Each row below holds a small network's activations on one input, seen along a few directions.
In each table, some parts of the input vary, and every possible input appears once, in random order.
Descriptions start from the smaller parts, as in this example, which fits no table here: line(4) and (point or (values(2) and ring(5)) or line(11)).
Shared parts are said once, and a part with two or three values counts as separate values.

A family of inputs:
R1: [ 25 -24 -37  23  15  36  42   2  13   5  10   7  -4 -57  -4  60  24 -34]
R2: [  1  19   0  19 -46 -83   9 -37   6 -63  -4   3 -42  90  19   6 -56   3]
R3: [-51  -2  -1 -10  22  31 -28  10  11  41 -46  -2 -54 -35  16  -7  71 -22]
R4: [  0   9   9  32 -10 -68   4 -69 -22 -83 -33 -12 -24  69  -2  -5 -39  24]
R5: [ 17 -13   1 -23   1  15 -34  30  16  21  52   8  55 -35 -20 -18 -41  30]
R6: [ -7  -1 -13 -13  -3 -46  27 -37  -3 -79 -11   4 -39  83  14  16 -68  17]
R7: [-26  18 -14  12  24  39  15  22  20  11 -12  16   6 -33  20  15  57 -14]
R8: [-10 -21 -55 -10  32  38 -12  28  57 -22  30  40  -6 -80  17  42 -11  29]
R9: [  8  27  41  -9  -9  16  -3  25 -27  49   9 -11  58   6 -12 -43  27  -2]
R10: [-14   1  52 -28 -11   5 -41  20 -37  74 -29 -29  -1   3 -11 -70  38 -10]
R11: [ 55 -13  16   7 -16  17  20   7 -33  46  34 -26  51 -11 -37   4  -3 -21]
Question: What do these inputs look like to the network?
Answer: values(3) or (values(2) and line(4))
Question: Which of the alternatives is R11?
Answer: values(2) and line(4)
Question: A walk changes only the line(4) part. It starts at R8 and steps to R1. List the rest of the walk in order.
Answer: R7, R3

A family of inputs:
R12: [-28  13  17   4   5   9 -26  -5 -19  27 -43 -24 -44   8   2 -38  38 -16]
R13: [  9  -8 -14   2  12  35   3  19  14  35   8  14  17 -83   3  41  47  -6]
R14: [-19   8   9   5  -1   4  -8  27  -9  18 -21  -9  -5   7  14 -33  30  -2]
R15: [ 13  -1 -38  48   5 -23  32 -27  24 -62   4  20 -30  -3  10  44 -16  -1]
R16: [-45   4  13   3  -2 -20 -25 -32  -8  -3 -45 -13 -57  30   3 -35  14 -12]
R17: [  3  -4 -31  23   8  25  -5  12  24  -3  10  14  -9 -60  10  21  24   7]
R18: [ 49  -3  17   8 -39 -54  13 -31 -41 -30   3 -25  12  53 -20 -11 -69  -4]
R19: [ 16   8  37 -12  -4  18 -17  19 -17  64  18 -12  58  -3 -26  -8  23  -1]
R20: [-12  14  36 -11  12  20 -27   4 -22  58 -53 -24 -17 -18  -3 -24  58 -42]
R21: [  0 -21 -28  -2  38  60  12  15  15  22  12   5  36 -73 -12  23  26  -5]
R22: [ -1  30  10  -4  -1  16  -2  19  -5   9   6   6  19   2   3 -38  11  11]
R23: [ 54 -17  44 -16 -15  10 -12  17 -38  71   9 -24  46 -14 -30 -32  -1 -17]
R24: [  3 -11 -39   1   0 -11  43  -7  36 -46  22  17 -41  22  11  61 -34  -5]
R25: [ -7 -14 -32 -18   7  35   5  31  27  15  29  17 -20 -34  14  36   4   2]
R26: [-18 -31 -27 -12  31  13   0  -6  28 -45  14  22  -7 -27   2  34 -22  30]
R27: [ -8   8   4  12 -14 -45  24 -22 -11 -42 -30  -3 -20  64  24   6  -7   1]
R28: [-34  -3  15 -12  -7 -30  -7   2   0  -9 -24   5 -18  30  18 -17   6  14]
R29: [-13   8  16   5 -14 -26 -24 -11   2  -3  22  -9  22  35 -15 -23 -28  14]
R30: [ 21  25   9  21 -23 -44  -1 -30 -12 -36   4 -15  24  63  -4   7 -51   2]
R31: [-18  19  18 -21  -7 -19  -1  -4   3 -20   5  18   7  23   7 -21 -13  25]
R32: [-22 -23 -29 -21   2   7   7  10  44 -17  28  25 -35 -13  13  38 -18   6]
R33: [ -7 -14 -30  -8  10  53  16  34  22  48  29  13   8 -58   1  28  28 -33]
R34: [  5  25  23 -11   3  33   7  25  -9  40   5   5  45 -18  -8 -32  37 -14]
R35: [  7  16  15   7  -9   5 -25  12  -9  28  21 -16  34  17 -17 -27  -2  11]
R36: [ -4 -19 -38   5  35  46   2  11  19 -14  15   8   9 -50   0  17   2  18]
R37: [-16  14  -1  27  -8 -35   6 -60 -21 -36 -50 -19 -58  67  11 -14   4 -26]
R38: [ 38 -17  31 -21 -22  -8 -13  11 -40  38  19 -24  20   9 -25 -33 -19  18]
R39: [  6  31   9   5 -16 -33  31 -26  -9 -53  -2   9   6  55  13   1 -29  13]
R40: [ 13 -12 -42  20  32  -6  26 -23  18 -74  -2  17 -11   2   3  48 -45   8]
R41: [-10 -16 -22   6   4  -8  -4  -8  34 -32   9  28 -25 -36  12  37   1  21]
R42: [ -3   9  26 -10   5  14 -10  35 -13  49 -31  -8  22 -19   9 -20  50 -27]
R43: [ 26 -16  25 -20 -25 -42 -20 -12 -26   4  11 -18  11  22 -22 -36 -50   9]
Question: The inputs of R22 and R34 match in every part but one. If R25 is changed in the same way as R22 into R34, which row does it become?
Answer: R33
Question: What do these inputs look like to the network?
Answer: line(4) and (values(3) or line(5))
Question: Change only the values(3) part in R40. List by row number the other rows that result.
Answer: R15, R24

A family of inputs:
R44: [-11   5  10   3 -13 -45  -4 -33 -11 -38 -24  -8 -32  56   6 -11 -25   8]
R45: [ 14   1  30 -15  -7  28 -20  33 -19  72  18 -15  46 -27 -21 -35  24  -8]
R46: [ 16  10  30  -3 -30 -51   0 -25 -30 -23   0 -18   7  73 -10 -30 -48  12]
R47: [  3  15  23   9 -21 -46   9 -33 -27 -29 -19 -16 -10  70  -2 -18 -22   2]
R48: [  2   6  24  -4   3  33  -9  25 -17  63  -3 -13  29 -31 -12 -25  49 -18]
R49: [ 11  -5 -30  15  -4 -33  19 -27  20 -73  15  17 -13  23   8  37 -55  20]
R50: [  1  -4 -24  15  -6 -34  19 -30  13 -60  -5   9 -36  32  13  32 -36   4]
R51: [  9 -17 -29  -4  26  52   3  31  26  21  30  17  28 -74  -5  28  14   1]
R52: [-16  10 -12   9  -4 -36   8 -27  11 -56 -15  10 -35  44  18  13 -26  10]
R53: [-17  -1 -10  -8  22  46  -7  32  18  35   0  12   6 -55   8   4  45  -8]
R54: [-11  -4  11 -12  11  36 -22  26  -3  55  -7  -5   6 -44  -5 -19  45 -10]
R55: [ -1 -15 -22  -5  22  50   3  28  19  34  11  10   4 -67   0  24  35 -14]
Question: The inputs of R50 and R55 match in every part but one. If R46 is changed in the same way as R50 into R55, which row does it become?
Answer: R45
Question: What do these inputs look like to the network?
Answer: values(2) and line(6)

A family of inputs:
R56: [ 10  12  20   8 -31 -70   7 -44 -24 -56  -9 -13 -13  91  -2 -16 -59  15]
R57: [-11   0   8  -9   0   6 -11   8  -3  21 -10  -4 -10  -3   2 -13  16  -7]
R58: [ 14 -10 -19  10   4   3  17  -7   7 -18  11   5  -1 -10  -2  28 -12  -3]
R59: [ 12   2  16  -1   0  24  -2  17 -14  43   7 -10  31 -22 -14 -14  27 -11]
R60: [-17  -1  -4  -7   9   3 -15   3  10  -5  -7   6 -12  -8   7  -5   3  10]
R61: [ -8  -3 -17  12   4 -10  13 -18   9 -30 -16   5 -32   7  11  23   0  -5]
R62: [-14   6 -11   3   4  -5   4  -4  13 -20  -7  10 -17   6  14  10   1   2]
R63: [ 11  -5   7  -9  -3  16  -7  18  -4  32  15  -4  20 -20 -10  -8   5  -4]
R64: [  9  -1 -12   1   3   7   9   7  11  -8  18  10  14 -11   1  14 -11   4]
R65: [-10   7  18  -2   3  14  -6   7 -14  32 -19 -10   1  -6  -1 -19  38 -13]
R66: [  6  -7  -5  -7   7  13 -10  13   8   7  17   6  18 -25  -5  -1  -8  12]
Question: What do these inputs look like to the network?
Answer: point or (values(2) and line(5))

A family of inputs:
R67: [-16   5  30 -22  24  28 -17  23 -11  57 -45  -1  -2 -43   1 -26  67 -25]
R68: [-34  40   0  22   5 -42  11 -35  17 -84 -11  19  13  68  20  -4 -30  26]
R69: [  4  -8  17 -19 -56 -70   0 -23 -14  -9   4 -16 -46  89   1  -7 -58 -12]
R70: [ 58  -8  -1  16 -11  28  18  18  -2  33  61   2  70 -55 -32  12  -7  -7]
R71: [ 26 -20 -14 -20  13  34  10  51  11  24  30  14  54 -67  -2  13  -9  -5]
R72: [ 26  12  36  23 -13  29   4  -2 -48  69  12 -42  51  10 -37 -24  47 -20]
R73: [  8  -7  41 -11  19  20   5  33 -30  54 -33 -15  32 -20 -10 -34  50 -25]
R74: [-28 -19 -45  -9  26  56 -34  47  58  30  28  25 -14 -85  14  27  26  10]
R75: [ 13 -25  12 -13 -16 -60 -33 -47 -22 -45  -7 -24 -31  61 -21 -30 -89  26]
R76: [-56   4   0  -5  12  53 -34  13   4  60 -26  -7 -40 -50  11 -29  84 -12]
R77: [ -7  49   5   8 -38 -52  30  -4   4 -41  -5  11 -27  95  37  -5 -24  -4]
R78: [ 12 -22 -60  51  12 -25  70 -70   9 -97 -29   5 -75  22  13  96 -15 -26]
R79: [ -3   8   8   7  -3 -53 -20 -45 -14 -81 -11   2  -4  45   1 -17 -50  68]
R80: [ -1  -9 -28 -28  26  53 -11  41  36  30  31  25  18 -68   4  28   8   6]
Question: What do these inputs look like to the network?
Answer: point or ring(5) or (values(2) and line(4))
Question: A walk changes only the ring(5) part. It starts at R68 and steps to R77. List the rest of the walk in order.
Answer: R69, R75, R79
Question: Change only the values(2) part in R70. List by row number the other rows that result.
Answer: R72
